A small network was shown many inputs. Here are its activations along a few directions, one row for each input.
In each table, some parts of the input vary, and every possible input appears once, in random order.
Descriptions start from the smaller parts, as in this example, which fits no table here: one of 5 places around a ring, together with either a single point or one of 9 places around a ring or (one of 3 separate values, together with one of 4 places along a line).
Shared parts are said once, and a part with two or three values counts as separate values.
In the rows, 128 means zero.

Other details of the inputs shift rows strongly along three fixed directions, in all tables alike. That doesn't count.

A family of inputs:
R1: [153 100 155  87 184 101 163  99 100 119  54  86]
R2: [111 126 138  74  89 151 133 204 108 116 166 161]
R3: [110 159  86 142  88 145  46 130 137 107 115 148]
R4: [103 138 135  85  74 161 158 196 109 132 154 164]
R5: [116  96 138 169 149 122 158 154 140 141 236 121]
R6: [132  91 155 109 145 132 217 139 106 134 160 116]
R7: [142 136 152  59  79 132 179 187 112 127 133 175]
R8: [106 156  82 160  79 151  56 138 142 111 139 150]
R9: [141  98 146 129 178 106 172  84 107 129  91  75]
R10: [106 148 123 131  98 168  68 120 154 149  85 145]
R11: [153 137 145  33 109 127 144 133  81 100  12 149]
R12: [144 109 121 167 161 112 127  95 144 113 145 105]
R13: [117 118 132 171 133 130 185 147 151 168 225 123]
R14: [107 163  83 161 141 130  33  82 134 130  58 100]
R15: [128 110 127 214 134 147 115  76 188 145 185 123]
R16: [147  94 153 141 152 100 171 132 128 126 210 126]
R17: [100 177  97 133 105 144  81 136 140 149  92 140]
R18: [116 138 111 133  84 148  94 176 139 107 196 166]
R19: [152 117 146 140 167  99 187  85 136 134 116 104]
R20: [156 111 166  83 187  83 152 101  92 135  66  93]
R21: [135 153  93 223 169 112  85  42 159 138 101  86]
R22: [140 143 133  72 109 118  91 158 108 104  76 160]
Each input here is: one of 2 separate values, together with either a single point or one of 10 places along a line.
- The inputs of R6 and R11 match in every part but the choice among 2 separate values. If R14 is changed in the same way as R6 into R11, which row does it become? => R3

A family of inputs:
R23: [114 126 116 160 117 139  86 134 144 125 174 136]
R24: [133 142 145  76 102 141 154 161 113 129  99 159]
R25: [119 144 104 164 146 119  81 116 135 135 134 115]
R26: [126 116 126 153 163 112 140 106 141 136 138  91]
R27: [126 130 145  77 101 150 151 158 103 127 100 154]
R28: [121 117 130 125 134 125 152 144 129 128 149 117]
R29: [130 128 136 131 154 122 151 108 124 148 106 107]
R30: [116 145  93 176 149 125  89 101 145 133 118 103]
R31: [152 134 131 144 157  99 147  87 129 127 105 109]
R32: [125 124 134 125 126 116 153 136 125 135 152 121]
R33: [114 139 122 111  77 146 103 153 129 118 137 157]
R34: [129 123 143 134 116 139 166 143 151 139 177 144]
R35: [136 107 136 138 160 120 132  88 136 119 103  97]
R36: [120 120 130 148 132 116 151 128 139 141 180 114]
R37: [144 129 137  97 151 112 120 117  96 116  70 119]
R38: [142 120 130 137 174 103 130 100 114 129 109 100]
R39: [121 154 109 147 136 138  93 101 128 142  78 120]
R40: [124 118 142 102 125 122 145 167 114 128 161 135]
R41: [129 118 137 112 106 132 160 148 112 118 156 144]
R42: [151  91 161  93 135 119 198 153 120 121 144 140]
R43: [132 104 133 153 140 125 139 129 129 125 183 123]
R44: [122 132 100 178 142 132  85  91 150 123 120 106]
R45: [109 151 108 167 137 133  95 112 148 156 124 113]
R46: [129 135 134  73  99 129 149 160  98 119 108 149]
R47: [123 142 135  68  82 140 104 149 112 111  81 157]
R48: [133 137 116 141 141 122  71 101 127 122  92 118]
R49: [117 121 128 148 129 141 161 139 133 147 175 127]
R50: [133 148 130  94 125 137  94 104 115 130  24 127]
R51: [117 106 145 137 114 150 160 140 140 138 177 135]
R52: [129 126 142  96 113 144 142 136 114 131  96 138]
R53: [106 138 126 121  93 161 100 144 139 135 128 151]
R54: [119 114 139 126 130 122 142 159 129 135 189 127]
R55: [129 145 110 137 116 126  90 105 126 123  92 126]
R56: [152 112 133 167 176  99 127  93 142 138 136 110]
R57: [123 133  97 179 142 132  86  92 147 124 118 107]
R58: [134 145 118  86 124 131  97 122 104 106  32 130]
R59: [151 103 152 112 152 114 199 131 120 115 141 119]
R60: [101 153 117 119  98 148 100 157 137 149 130 143]
R61: [138 115 132 157 129 115 153 124 144 139 176 136]
R62: [154 104 153 115 165  99 189  94 102 123 105  99]
R63: [113 133 112 144 105 145  96 159 127 121 178 152]
R64: [156 103 160 109 158 104 186 133 112 119 149 124]
R65: [158  97 158 121 168  97 180  77 113 122  99  92]
R66: [108 125 107 164 110 149  98 132 153 121 166 131]
R67: [117 140  95 172 138 134  93 109 139 124 126 115]
R68: [136 116 130 153 135 126 154 126 156 120 176 126]
R69: [128 149 124 104  94 136  94 165 136 115 140 167]
R70: [154 143 140  97 132 106 132 102 125 118  66 127]
R71: [119 148 124 113  88 149 109 164 137 144 124 172]
R72: [104 140  94 157 108 148 103 152 140 126 168 137]
R73: [111 154 107 123  93 136 103 153 125 129 135 147]
R74: [131 116 151  77 116 131 122 149 109 112 112 144]
- The inputs of R71 and R42 match in every part but one. If R60 is changed in the same way as R71 into R42, which row does it become? => R26
- The inputs of R63 and R27 match in every part but one. If R25 is changed in the same way as R63 into R27, which row does it become? => R29
- Describe the family of inputs behind these rows. => one of 4 places along a line, together with either one of 3 separate values or one of 10 places along a line
- Change only the place on the line of 4 in R66. List by row number the other rows that result. => R23, R33, R51
- Change only the choice among 3 separate values in R31. List by row number the other rows that result. => R61, R70
- Change only the place on the line of 10 in R47. List by row number the other rows that result. => R32, R33, R36, R41, R46, R55, R62, R65, R73
- Start at R37 and move only the place on the line of 4, one step at a time. The first step leads to R67. Which rows follow, in order? => R62, R39

A family of inputs:
R75: [125 121 117 132 103 151  80 132 140 102 125 147]
R76: [137 137 142 141 114 137 208 160 177 158 187 161]
R77: [ 80 149  90 155 104 168 126 170 133 149 174 130]
R78: [136 150 103 114 152 100  75 114  98 106  61 113]
R79: [108 107 153  61 118 150 161 185  89 132 124 133]
R80: [ 91 152  94 202 133 139 148 127 149 174 198 106]
R81: [102 108 122 167  98 174 104 137 161 130 186 146]
R82: [150 118 156  42 163  92 125 135  78 108  34 104]
R83: [134 141 100 119 157  97  51 116 104  96  73 108]
R84: [135 130 113  93 147 105  85 138  91  92  78 117]
R85: [171 103 149  66 140 107 128 105  97  68  41 129]
R86: [140 139 123 121 113 124  65 107 141 105  91 138]
R87: [154 130 113 119 133 120  76  88 122  77  53 127]
R88: [124 110 147 149 115 152 160 116 148 144 163 138]
R89: [129 125 110 163 123 140  61 102 154 107 124 130]
R90: [107 141 125  93  51 183 157 174 134 126 124 177]
R91: [150 144 119 136 167  75 108  92 104 123  92 102]
R92: [ 98 130 122 116 119 140 150 170 125 143 157 120]
R93: [145 151 133  97  99 131  99 112 121 115  58 152]
R94: [130 107 129 131 177 109 118 117 108 120 114  90]
R95: [155 128 129 140 171  73 139  98 105 129 126 103]
R96: [156 145 127 102 108 114 104 108 117  95  70 151]
R97: [118  99 154 107  91 172 165 156 131 124 159 156]
R98: [178  82 195  47 148 108 228 110  91 103  74 124]
R99: [135 110 145 113 132 147 197 102 128 126  88 115]
R100: [173 166 134 104 144 101  88 105 150 127  36 149]
R101: [114 154 132  92  42 168 163 168 134 139 128 184]
R102: [132 142 112 130 106 146  80 110 137 111  82 145]
R103: [141 164 123  96 143  95  86 109  95 141  42 118]
R104: [111 121 154  63 105 142 231 194  91 144 152 139]
R105: [144 120 114 127 181  94 104 100  98  99  84  88]
R106: [145 131 115 172 182  79 125  86 117 125 134  88]
R107: [ 99 112 107 221 169 133 192 113 154 169 231  81]
R108: [124 109 125 140 165 112 107 129 118 123 145  99]
R109: [132  87 167 117 118 139 226 136 145 130 192 127]
R110: [107  94 135 142 155 136 208 147 122 144 189  92]
R111: [114 118 140  73  68 177 168 173 123 112 114 163]
R112: [107 109 131 144 163 130 111 126 126 148 143  96]
R113: [173 128 169  54 121 106 152 100  98 112  23 140]
R114: [117 147 115  99 121 130  92 152 101 123  90 133]
R115: [124 102 156 129 114 142 136 127 152 133 170 140]
R116: [128 148 128 169 114 143 120 150 191 164 189 170]
R117: [158 101 132 120 134 112 112 108 128  78 116 132]
R118: [155  56 204  56 144 132 222 129 107 114 113 123]
R119: [137 139 141 144 182  99 210 140 146 177 153 106]
R120: [156  88 141 167 177 119 142  59 140 107 114  87]
R121: [133 162 121  96 146 103  87 114  94 133  40 113]
R122: [133 139 156  65  61 154 200 157 119 141 109 175]
R123: [143  86 163 130 149 126 215  99 144 130 135 101]
R124: [150 136 113 194 186  74 133 131 157 141 210 114]
R125: [145 138  90 200 142 118  64  64 156 101 113 119]
R126: [ 86 120 102 178 128 151 141 158 149 152 219 110]
R127: [115 126 129 149  95 162 185 130 152 141 167 142]
R128: [125 156  89 131 142  99  30 124 117 101  89 117]
R129: [ 91 150  95 132  51 189  85 167 159 122 142 172]
R130: [147 116 138 173 122 121 149  96 153 138 184 136]
R131: [134 142 163  59 134 116 171 202 117 164 129 158]
R132: [122 106 149 172 184 109 184  98 127 174 177  82]
R133: [116 146 116 166 101 152 159 106 157 151 138 133]
R134: [129 129 117 176 179 102 119  92 126 143 139  86]
R135: [152 120 153  37 137  94 170 159  65  98  83 134]
R136: [133 132 137  84 148 101  94 136 100 118  89 113]
R137: [152 152  95 202 133 103  65  58 158 113 117 124]
R138: [ 71 168 111  74  37 183  85 238 107 146 158 194]
R139: [136 180 102 155 167  94  63 130 149 155 105 125]
R140: [106 120 121 173  97 172 121 128 163 142 182 149]
R141: [107 154 118 149  61 166  92 140 157 150 155 175]
R142: [ 86 129 113 156 108 160 119 173 133 156 202 139]
R143: [117  99 174  63 131 122 173 178  98 140 159 127]
R144: [ 79 145  89 153 102 170 122 173 134 144 175 127]
R145: [ 96 133 109 146  71 188  79 150 155 126 153 164]
R146: [107 166  84 136 129 136  31 129 115 123  74 121]
R147: [ 91 157 112  94  91 147 112 182 120 141 135 141]
R148: [124 102 165  75  86 156 143 164 131 119 136 161]
R149: [180  94 159 121 172  86 182  67 115  95  94 105]
R150: [143 102 132 179 151 118 108  84 161 114 156 108]
R151: [157 113 151 143 200  72 170  74 107 146 110  73]
R152: [115 150 143  58  87 137 190 184  92 157 117 152]
R153: [125 110 138 205 140 138 155  80 167 159 192 115]
R154: [118 154  84 139 133 121  53 134 110 102 109 126]
R155: [169 120 127 186 156  88 130  54 147 118 141 114]
R156: [163  98 143 137 212  56 142  78 108 108 124  69]
R157: [152 135 100 189 147  99  47  63 160  95 121 115]
R158: [139 136 113  98  87 143  84 141 119  77  95 167]
R159: [141 105 131 153 138 138 129  97 140 110 133 122]
R160: [178 140 129 153 157  85 121 106 165 115 131 145]
R161: [144 146 100 139 116 115  34  98 143  83  81 139]
R162: [121  97 163 147 150 115 212 140 121 171 217 111]
R163: [109 138 112 200 152 119 174 106 146 177 191  92]
R164: [146  94 190  76  92 140 225 151 117 144 164 164]
R165: [105 138 114 108  68 183 136 154 138 117 109 157]
R166: [ 99 138 114 129 136 148  92 138 116 147 110 116]
R167: [113 142  94 154 154 128  60 115 121 123 103 100]
R168: [ 67 174  82 137  74 166   9 189 142 144 154 158]
R169: [ 77 141  99 138  99 166  64 180 128 142 163 142]
R170: [124 120 164  93 130 117 182 151 100 167 144 130]
- The inputs of R81 and R75 match in every part but one. If R153 is changed in the same way as R81 into R75, which row does it become? => R93
- The inputs of R123 and R148 match in every part but one. If R152 is changed in the same way as R123 into R148, which row does it become? => R170
- The inputs of R145 and R120 match in every part but one. If R116 is changed in the same way as R145 into R120, which row does it become? => R100
- Describe the family of inputs behind these rows. => one of 2 separate values, together with one of 4 places along a line, together with either a single point or one of 11 places along a line
- Change only the choice among 2 separate values in R150. List by row number the other rows that result. => R82
- List by row number the other rows that have the place on the line of 4 and the choice among 2 separate values in common with R83. => R78, R84, R91, R95, R105, R106, R124, R128, R135, R154, R156
